Each row below is a small network's average activation on inputs in which a field has the value named, seen along a few directions.
Related values have similar rows: they may be neighbours, one step apart, or belong to one group.
Strong random noise was added to every row along 5 fixed directions; ignore it. To show where, here is one row again and again, with new noise each time:
[-142  180  -14  -91   -1 -535 -178 -267 -165  -43   -2 -111 -206   44
  143  -36  219 -246   69]
[ 105  316   77  -76 -245 -741  176   27  187  229 -191 -105 -243  182
  319  143  257 -165  285]
[  35 -226  -28   77  144 -222 -129 -204 -277 -156   19 -382 -118   36
 -208  -61  -55  -10  -40]
[ 358 -495   26  232  308  552  459  254  -64 -156  137 -454  118 -127
 -625  -30 -551  423  -54]
[-293 -171 -125   72  571  845    3  -97   61 -119  457 -466  332 -382
 -559 -182 -359   47 -466]
[-401  350 -122  -25   25 -217 -156 -348 -175  -88  149 -164    8 -216
   71 -178  159 -297 -129]
[  44  529   92 -148  -45   72  672  334  347  152  132  294   -3 -205
  152   48  -50    0  269]


Field Kapi:
f8: [ 290 -881   91 -368  353  -46 -744 -101   97 -127  -26  595 -298  431
  -64  393  266  -21  -57]
f1: [ 325 -563   30 -184  351  391  -40   69 -272 -373  271  614 -149  -55
 -354  143  -73  243  -79]
f3: [-495  183   -7  348 -217  782  242  -81 -157  -38   92  -67  501 -427
  -89 -354 -347   31 -209]
f4: [ 661 -445  128 -205   73 -340 -139   46 -687 -289   48  578 -258  206
   61  104  154  193  272]
f7: [-531  200  -23 -203 -251 -242 -586  -68  -62  102 -264  338 -201  310
  336 -136  271 -243   92]
f9: [-242  364   -4 -140  427  648    3  169  712  442  379 -202  368 -142
   32   54   -5 -118 -388]
f6: [  12  -71 -132   30 -391 -417 -481 -197  271   88 -501 -142   50  378
  113  141  134   40  -88]
f2: [-347  337  -70  304 -253  276  270  -86 -470 -112   74  -49  218 -316
  248 -427 -170 -124   55]
f5: [ -40  136 -138  309 -202 -162 -190  -85   86   -1 -268 -370   73  -66
    9    1   66   21 -142]
The values of Kapi form a 3 by 3 grid.
Question: Name the neighbours of f1, in listed order.
Answer: f8, f4, f5
Question: Name the neighbours of f2, in listed order.
Answer: f3, f9
A value of Kapi combines one of 3 hidden first parts with one of 3 second parts; all combinations occur once.
Question: Changing only the second part turns f7 into f8. f3 has the same second part as f7; what does that change turn f3 into?
Answer: f1

Field Kotus:
t4: [ -16 -102   34 -114  418  -29 -355 -102  479  239  229 -336  -69  357
  -71  242  147 -172 -206]
t7: [ -45 -675  -28   63  351 -171 -504 -368 -696 -246  161 -583 -119  211
 -259 -247  -39   12 -197]
t25: [-159 -404   85  143  -72  298  -55   34   14   55 -179 -319  144  130
 -101  -76 -230   84 -145]
t15: [-175  514   32 -386   39 -344 -267 -165   54  198  268  330  101 -123
  512   18  572 -464  -18]
t11: [-188 -156 -211  -57  132  427 -154   51  254   35  117  -40  191 -166
 -226  -25  -33   25 -381]
t16: [ 113  170   -2  -83 -165 -307  184   78  -27   54  102  310 -130  -38
  201   90  280  -73  232]
t14: [ -96  328  -88  347 -281  152  315  133  371  163 -202 -385  302 -274
  -53   22 -185   82  -88]
t24: [ -70 -175 -103  -59   96  352  -14  159  302  105  129  179  220 -120
 -116  102   71   40 -234]
t20: [  -3   15 -111 -177  289  -38 -475 -297  -90 -183  110  148  -66  -83
  -63   42  178  -54  -67]
t6: [-359 -408  -45  -50  304   79 -729 -285  283  131  -21 -280   81  215
 -229  152  112 -181 -445]
t5: [ -34  569 -100  233 -542 -532  151  -78   44   27 -384  -91 -135  -70
  304   -8  151  -62  171]
t10: [  -5    0  309 -286  411  137  -89  214  357  174  -10  126 -110  247
   76  173  -91   17  147]
t13: [ 202  407  148 -301  189   13  344  244  461  270  224  340 -160   26
  170  195   59  -51  188]
t26: [-474  218 -150 -267  517  420 -474 -256  264  193  481 -153  286 -398
   26  -36  279 -380 -620]
t17: [-208  232 -107 -158  180 -225 -436 -369  157  -12  -32  -45 -159   95
  165   56  200 -236  -86]
t2: [-317  -37 -137    7   31  242 -161 -170 -315 -336  126  439  -60 -158
 -126 -204  -94  -79  -87]
t22: [-246  283  218 -349  482  772  149  189  -60 -225  349  590   22 -184
  -11 -203 -218  -43  142]
t19: [ 376 -363 -135  233  -92  -48   43   13   24  -12 -172 -411  172  -78
 -309   89 -175  240 -161]
t21: [  13 -223  211 -353  209   94  -10  319  492  362   35  229 -137  373
  145  181   68  -35  144]
t8: [-175 -155  235 -312  513   48 -433    6  418  287   74 -158  -91  400
   85  125   86 -167  -54]
t3: [ 492    8  -19   83 -324 -619  126   34 -375  -90 -300  289 -239   84
  109  127  128  181  337]
t12: [ -50 -419 -151   16 -205 -334 -378 -234 -242 -124 -108  -16   -6  131
  -30   26  276 -124 -165]
t18: [ 361 -406  167  -63 -219 -374  -13  120  -97 -108 -419  289 -345  438
    0  226  -52  219  359]
t23: [  -6 -330  149  -37  546  326  -78 -171 -580 -399  521   88 -191  -57
 -246 -235 -231   64   36]
t1: [  10 -149  130 -128  280 -358 -577 -211  279  306   15 -579 -172  505
  135  154  187 -299 -152]
t27: [ 484 -224  102  -18  258  207  454  326   27   17   96   96 -153   39
 -179  111 -283  260  267]
t9: [-304  138   33   20 -166  343  128   27 -112 -105  -66  142  133 -126
  -10 -205 -227   -6   47]
The values of Kotus form 9 separate groups.
Question: Which other values are in the same group as t25? Give them in the order they are listed.
Answer: t21, t9
Question: Which other values are in the same group as t17? Give them in the order they are listed.
Answer: t14, t5
Question: Which other values are in the same group as t3? Give them in the order they are listed.
Answer: t20, t19
Question: Which other values are in the same group as t6? Give them in the order they are listed.
Answer: t2, t18
Question: Which other values are in the same group as t24? Give them in the order they are listed.
Answer: t11, t12
Question: Which other values are in the same group as t16? Give them in the order they are listed.
Answer: t15, t26
Question: Which other values are in the same group as t22? Give them in the order they are listed.
Answer: t10, t8

Field Siz:
w3: [ 355 -216   67 -195  347  262  149  291  188   46  289  341  -38   42
 -159  207   -2  176  101]
w7: [ 784 -308  349  359 -266 -205  688  458  -95   95 -519 -437 -136  296
  -63   96 -433  517  512]
w4: [   9 -294 -246  285 -297   89   79  -15 -247 -269 -196 -148  142 -194
 -274 -157 -185  204 -104]
w6: [-258  -46   94 -187   76   70 -358 -163  202   24 -100  146  -39  193
   46   68   22 -135  -81]
w1: [ 266 -157  126   83   67 -330  -17  -87 -212  -69  -44 -225 -237  226
  -47   24  -27   78  207]
w2: [ 243 -436  -87  -93  146 -196 -493   -6  175  108 -155 -162  -83  278
 -157  302  151   28 -204]
w9: [ 522 -201  220 -201  336 -329   33  113  148   78   97   66 -379  292
   -8  283   99   42  207]
w8: [-302  410 -157  150 -605 -678  -78 -349 -327    7 -154  -43   62 -113
  460 -211  413 -295   70]
w5: [-182 -159  179 -456  374  -45 -347   95   23   38   79  464 -374  383
  191   86   59 -195  135]
The values of Siz form a 3 by 3 grid.
Question: Name the neighbours of w6, in listed order.
Answer: w4, w5
Question: Name the neighbours of w1, in listed order.
Answer: w7, w9, w8
A value of Siz combines one of 3 hidden first parts with one of 3 second parts; all combinations occur once.
Question: Changing only the second part turns w8 into w4. w3 has the same second part as w8; what does that change turn w3 into?
Answer: w2

Field Zafug:
u3: [-583  565 -248    5 -122  298 -100 -133  364  101    8 -174  347 -438
   80 -176   17 -202 -304]
u11: [ 375  271   64  112   42  268  609  406  265  168  237   44  164 -246
 -104  133 -114  214   83]
u10: [-101  -30  157 -412  588  565   44  146   52  -40  482  354  -53  -39
  -82  -35 -109  -62  -30]
u4: [ 111 -280  -97  -41 -111  118  117  161  -99 -136  -22  444  -43   77
 -104   71  -13  163   84]
u1: [-312    1  -77 -165  307  343 -264 -112   89 -199  163  593  -79 -181
  -67   15  -40  -91 -159]
u7: [ -94 -175 -179  247 -393 -246 -292 -106  -35   37 -421 -369  211  -38
  -23  -16   97  -43 -279]
u5: [-450  284  137 -307   90 -267 -510 -359 -127  -11   98  170 -109   51
  329  -98  251 -416  -52]
u8: [ 225 -138  138 -107  233 -232 -106   63  532  486   16 -474  -74  324
  157  266  169  -62    6]
u2: [-310 -351  -41   33  181 -481 -874 -584 -420  -39  -88 -651  -98  390
   -1 -155  325 -252 -108]
u6: [ 483  124  183 -195  107 -182  342  345  544  286   76  129 -175  182
  138  286   32    5  210]
u9: [ 335 -647  277 -269  426 -167 -327   -5 -107  -93 -100  271 -518  666
  -99  263  -33  130  286]
The values of Zafug form a line.
Question: Going along Zafug from u4 by way of its neighbour u7, in what order are u3, u1, u5, u2 met?
Answer: u1, u3, u5, u2
Question: Name the neighbours of u6, in listed order.
Answer: u11, u8
